A small network was shown many inputs. Here are its activations along a few directions, one row for each input.
In each table, some parts of the input vary, and every possible input appears once, in random order.
A made-up example of a description, with smaller parts first: one of 4 places along a line, together with either a single point or one of 11 places around a ring or (one of 3 separate values, together with one of 8 places around a ring).
Shared parts are said once, and a part with two or three values counts as separate values.
In the rows, zero is written as 128.

Rows:
x1: [106 153 117 141 115 133 104 153 129 112 136 117 126 123  88 102 170]
x2: [108 145 149 143  89 131 129 159 128 106 139  96 140 102 111 105 183]
x3: [118 164 151 136 113 139  94 163 146 136 107 136 158  88 109 145 141]
x4: [107  86 121 119 119 102 191  71 151 119  87 137 100 226 164 147  73]
x5: [144 147 118 119 127 162  69 161 111 146 118 129 162 143 106  99 143]
x6: [149 140 114 126 113 115  80 155 155 117 150 121 140 104  97 104 147]
x7: [145 125 115 118 101 103  85 166 148 110 160  95 148  97 117  96 151]
x8: [114 164 148 151  98 140 121 147 133 112 126 119 128 108  96 113 180]
x9: [131 145  96 121 119 120  86 158 140 117 152 132 142 123 102  94 162]
x10: [100 137 120 132 106 122 111 166 123 104 148  95 137 118 105  94 173]
x11: [118 152 140 140 103 127 102 151 165 127 123 129 140  75 105 133 160]
x12: [148 152 126 124 122 131  72 160 136 126 135 128 162 115  97 114 128]
x13: [130 171 168 144 109 172  95 153 104 144  90 113 136 131 110 120 164]
x14: [121 159 135 138 124 168  78 154  99 143  98 112 138 144  98 109 153]
x15: [106 171 125 138 122 142  90 153 109 123 115 123 142 133  92 112 151]
x16: [131 159 106 119 126 134  76 158 120 127 134 139 163 133 103 103 143]
x17: [156  86 122 136 211 115 232  56  89 121 119 129  96 129 178 194 121]
x18: [153  56 113 114 196 106 186  47  73 141 162 165  92 100 173 150  58]
x19: [129  89 131  78 124 133 174  76 167 116 137 151  77 177 179 141  37]
x20: [113 135 139 132  90 115 108 159 158 122 133 104 150  66 123 125 162]
x21: [153  69 125 134 184 119 202  68  96 121 150 158  84  91 190 214  91]
x22: [108  92 116 119 136 116 173  70 163 137 138 151  97 206 184 115  44]
x23: [160 139 138 123 124 160  66 164 127 145 121 119 160 126  99 109 129]
x24: [116 108 127 127 103 114 219  73 156 147  94 123 103 208 167 176  73]
x25: [116 182 156 146 106 147 106 150 114 125 107 125 142 119 103 124 163]
x26: [139  59 114 126 218  87 187  52  78 156 164 163  91 130 172 132  78]
x27: [144  64 118 129 223  91 213  58  80 129 123 145  91 142 165 163 114]
x28: [126 130  98 112 109 107  92 172 134 108 162 109 150 118 123  86 166]
x29: [120 106 129 120  95 121 214  97 171 149 120 145  87 164 173 184  39]
x30: [131 152 164 134 117 167  87 169 137 154  92 129 156 100 114 140 143]
- The inputs of x11 and x1 match in every part but one. If x30 is changed in the same way as x11 into x1, which row does it become? => x14
- Describe the family of inputs behind these rows. => one of 5 places around a ring, together with either one of 2 separate values or one of 4 places along a line
- A walk changes only the place on the line of 4. It starts at x13 and steps to x25. List the rest of the walk in order. => x8, x2

Rows:
x31: [128 144 125 110  66 132  84 167 156 111 123 103 155 157 106  95 126]
x32: [135 135 108 140 147 136  95 164  91 129 139 105 143  94  97 108 180]
x33: [119 162 162 124  65 162  96 166 170 152  95 102 147 129 114 134 124]
x34: [107 174 139 130  87 152  94 163 157 148 109 126 149 121 111 146 142]
x35: [150  93 131 118 185 133 213  35  91 151 106 162  76 182 178 180  43]
x36: [137 140 118 121 127 129  70 152 128 118 178 134 134  77 109  75 142]
x37: [113 164 151 133  76 152 116 166 153 129  95  93 148 160 114 100 148]
x38: [145 147 133 144 150 141 112 163  92 133 128 109 157  95 105 120 198]
x39: [133  79 135 130 150 118 245  70 140 112 120 151  80 113 187 215  63]
x40: [109 140 129 133 130 143  88 151  98 116 139 124 132  93 103  91 163]
x41: [107 147 129 127  69 147  98 167 150 126 103 102 137 159 106  88 132]
x42: [155 135 108 121 147 121  77 161 101 113 157 102 160  91 101 113 172]
x43: [ 94 162 106 136  91 137 100 165 136 124 122 122 139 148 102 101 147]
x44: [154  77 126 120 190 133 201  32  90 135 109 156  68 200 194 174  71]
x45: [129 161 153 132 113 142  89 149 152 141  95 130 151  97  98 143 156]
x46: [110 167 160 148  75 151 104 162 155 143  97  97 146 149 109 114 133]
x47: [119 165 151 159 124 130 100 147 136 134 101 123 148 116  90 123 162]
x48: [161 135 101 124 146 123  77 164 123 128 179 114 146  79 103  93 158]
x49: [120 165 142 141 127 135 111 150 136 122  99 118 151 127  97 109 178]
x50: [133  72 128 130 154 106 239  40 121 108 136 133  70 152 191 187 108]
x51: [157 141 140 138 130 145  90 166 105 149 118 126 157  64 110 155 175]
x52: [140  34  97  99 199 104 182  44 128 148 144 168 111 181 203 139  30]
x53: [117 154 160 157 128 143  95 151  99 131 128 128 143  84 107 117 164]
x54: [123  59 112 103 156  57 225  66 135 115 156 139  78 139 195 161  80]
x55: [141  58 111  88 191  93 195  49 103 147 133 167  92 192 187 150  46]
x56: [122 155  97 123  84 123  83 169 162 125 163 141 143 134 104  89 127]
x57: [142 145 109 125 115 116  77 153 162 120 151 137 143 111  92  85 140]
x58: [100 179 136 157  96 140 105 161 140 139 113 120 148 138 105 125 149]
x59: [132  58 123 105 195 119 200  43 101 145 128 161  71 197 173 162  56]
x60: [115  57 125 120 161  87 232  56 133 116 151 137  63 149 174 174  89]
x61: [137 138 124 113  61 136  80 170 178 122 148 121 143 149 107  78 113]
x62: [143 147 143 160 146 137 100 162  95 139 128 114 153  86 100 136 183]
x63: [128  85 135 130 148 105 248  42 123 125 131 140  77 134 173 193  82]
x64: [101 178 128 138  97 143 118 163 139 128 112 116 151 150 110 113 165]
x65: [114 159 101 119  88 122  84 164 141 110 139 122 156 146 104 106 141]
x66: [115 149 118 141 119 128  94 153 131 119 109 119 139 123  90  97 160]
x67: [134 146 114 122 119 113  78 151 140 105 127 122 155 122  91 102 153]
x68: [130 148 161 133 114 152  86 155 113 141 120 137 145  63 115 136 156]
x69: [126  40  99 113 160  63 211  63 159 115 163 138  89 128 213 150  64]
x70: [153  87 132 118 192 148 209  60 107 139  98 174  85 163 189 202  21]
x71: [118 152 151 137 132 148 107 152  97 122 128 124 146  94 112 102 181]
x72: [128 141 124 116 128 127  73 150 106 103 157 118 150  89 107  96 154]
- The inputs of x68 and x36 match in every part but one. If x51 is changed in the same way as x68 into x36, which row does it become? => x48
- Describe the family of inputs behind these rows. => one of 6 places along a line, together with either one of 2 separate values or one of 5 places along a line
- List by row number the other rows that have the place on the line of 6 in common with x47. => x35, x46, x53, x58, x62, x63
- Change only the place on the line of 5 in x66. List by row number the other rows that result. => x32, x40, x41, x43
- A walk changes only the place on the line of 6. It starts at x39 and steps to x63. List the rest of the walk in order. => x50, x60, x54, x69
- A walk changes only the place on the line of 6. It starts at x52 and steps to x55. List the rest of the walk in order. => x59, x44, x35, x70

Rows:
x73: [129 175 136 123  94 148  31 177 129 127 125 119 165 129  71  71 161]
x74: [124 122 140 132 112 116 150 123 151 118 141 127 117  84 138 150 131]
x75: [140 104 135 126 171 138 143 108  81 133 125 132 119 114 143 141 127]
x76: [141 129 141 134 141 144 151 111 114 144 113 146 118 121 140 170 110]
x77: [121 108 120 109 108 125 130 111 165 140 116 134 123 202 147 108  74]
x78: [137 107 129 134 194 125 143 100  81 136 121 145 121 105 134 151 137]
x79: [130 186 150 146 111 170  65 170 116 130  92 117 155 120  75 104 169]
x80: [122 116 103 109  88 111 129 134 176 120 129 121 125 180 132 114  89]
x81: [148  98 116 113 162 121 116 119 101 131 154 131 123 126 140 101 122]
x82: [128 112 132 145 150  97 155 116 124 112 146 125 120  66 135 149 169]
x83: [ 95 189 155 162  65 142  77 208 154 136 113  92 172  82  84 106 193]
x84: [117 121 138 121 119 140 158 101 146 138  87 135 120 190 156 147  77]
x85: [ 99 127 135 132  91 111 174 118 160 108 134 121 105 126 139 137 126]
x86: [106 123 144 123  77 112 174 121 185 120 107 113 116 155 142 146 107]
x87: [117 137 139 137 124 139 173 104 125 134 108 137 106 164 144 161 107]
x88: [149 110  93 123 168  92 117 128 112 108 172 132 141  93 122 113 152]
x89: [141 119 101 115 127 112 109 137 143 117 164 133 131 110 126 116 113]
x90: [110 125 132 130 135 138 160 102 120 128 113 143 109 163 147 141  97]
x91: [146 116 142 134 159 143 153 109  86 138 123 124 117 114 139 162 138]
x92: [115 115 111 117 123 122 131 110 140 130 141 141 113 173 139  99  93]
x93: [113 185 115 123  72 143  29 216 143 125 136 107 184 106  78  75 188]
x94: [115 122  95 116 102 108 131 130 151 110 155 126 117 151 127 104 109]
x95: [139 111 117 113 146 126 110 119 131 138 147 147 125 133 137 110  95]
x96: [145 102 109 120 187 106 116 109 100 133 153 145 130 115 131 109 133]
x97: [135 118 136 126 153 142 138 110 109 138 117 151 121 121 142 150 100]
x98: [142 119 136 142 182 128 154 102  87 141 119 137 117 107 132 172 148]
x99: [150 107 100 116 145 108 116 138 112 107 172 117 133 105 129 106 142]
x100: [124 134 145 126 108 139 173 103 151 146  81 126 119 190 152 166  87]
x101: [129 196 156 159 101 181  80 184 124 144  86 109 161 117  77 123 186]
x102: [131 109 139 136 126 114 153 123 123 109 150 110 117  76 141 141 158]
- Describe the family of inputs behind these rows. => one of 5 places around a ring, together with either a single point or one of 5 places along a line
- The inputs of x96 and x88 match in every part but the place on the ring of 5. If x95 is changed in the same way as x96 into x88, which row does it become? => x89
- Change only the place on the ring of 5 in x87. List by row number the other rows that result. => x85, x90, x92, x94
- A walk changes only the place on the line of 5. It starts at x84 and steps to x90. List the rest of the walk in order. => x97, x75, x78

Rows:
x103: [114 181 142 157  85 148 128 179 130 129 101  95 143 104  86 151 188]
x104: [126 156 164 151 103 152 104 178 147 152  94 100 151  85  97 132 164]
x105: [113 151 159 140 102 143  75 165 142 140  97  96 162 117  98 101 172]
x106: [165 105 111 124 164 118 146  98 119 133 157 127 102 135 134 119 122]
x107: [157 110 138 127 169 110 157  91 114 136 134 134 118 134 138 147 144]
x108: [125 164 132 139 112 151  72 149 126 115 135 146 131 113  89  89 138]
x109: [102 127 152 131  88 163 200  96 182 145  65 143  90 201 177 192  66]
x110: [160  85  91 115 145  81 136 103 149 130 176 133 109 125 140 124 116]
x111: [124 174 159 151 116 154 106 150 126 139 105 141 129  78  89 152 146]
x112: [111 170 153 139 114 143  79 136 125 129 107 137 137 110  86 122 158]
x113: [149 103 144 135 163 131 178  93  98 108 116 131 118  82 159 181 119]
x114: [123 142 119 118  88 116  68 183 177 123 147 111 173 109 117  64 143]
x115: [140 133 128 150 178 136 148 126 103 142 102 141 140 117 131 172 128]
x116: [110 102 141 133 175 107 176  86  87 130 137 145 100 120 159 137 139]
x117: [114  92 118 127 174 119 165  95  95 124 163 136  89 124 150 113 117]
x118: [145  96 141 109 165 112 158  94  95 106 118 133 116 113 151 151 130]
x119: [146  65  95  96 141  87 139 104 132  97 165 132 112 106 147 132 101]
x120: [119 172 118 145  81 143  90 181 126 104 132 101 145 142  90  85 177]
x121: [108  66  98 119 153  86 159 101 123 120 184 146  98 114 150 118 112]
x122: [100 114 121 104  67  92 165 103 203 126 121 128 106 222 164 131  22]
x123: [132 126 121 130 174 120 126 119  99 139 101 141 145 147 123 139 138]
x124: [135 104  74 112 155  95 108 130 136 125 149 140 143 137 129 115 112]
x125: [ 99 127 145 115  80 141 187  84 171 145  64 136 102 228 159 153  69]
x126: [101 178 137 144  84 138  97 165 127 117 106  87 153 138  86 120 197]
x127: [133 138 148 119 128 148  99 138  94 152 121 128 144 124 126 138 145]
x128: [150  89 116 104 163 125 146 100 102 101 145 124 105 116 144 128 107]
x129: [143 144 152 135 128 159 125 147  95 158 118 131 137  93 131 169 134]
x130: [108 119 135 113  81 144 181  96 171 133  99 132 104 235 149 123  36]
x131: [117 161 111 114 101 123  74 155 163 111 157 151 149 101 101  86 130]
x132: [143 133 124 118 129 157  86 145  99 140 147 127 134 128 127 108 123]
x133: [110 167  98 118  72 112  91 187 162  99 156 104 162 130 104  81 169]
x134: [160 116 146 148 169 127 176  94 120 136 135 133 120 106 148 182 135]
x135: [114 112 141 159 173 124 194  81  90 132 133 142 103  87 171 165 126]
x136: [141 121  94 127 173 131 115 126 103 129 127 135 135 149 121 111 118]
x137: [137 121 103  98 115 124  83 150 135 134 169 131 148 117 137 110 117]
x138: [131 145 139 143  98 148  68 178 142 128 125 108 156 121 102  68 151]
- Describe the family of inputs behind these rows. => one of 4 places along a line, together with either a single point or one of 8 places along a line
- The inputs of x122 and x109 match in every part but the place on the line of 4. If x137 is changed in the same way as x122 into x109, which row does it become? => x129
- Change only the place on the line of 4 in x135. List by row number the other rows that result. => x116, x117, x121
- List by row number the other rows that have the place on the line of 4 in common with x132. => x106, x108, x117, x120, x128, x130, x136, x138
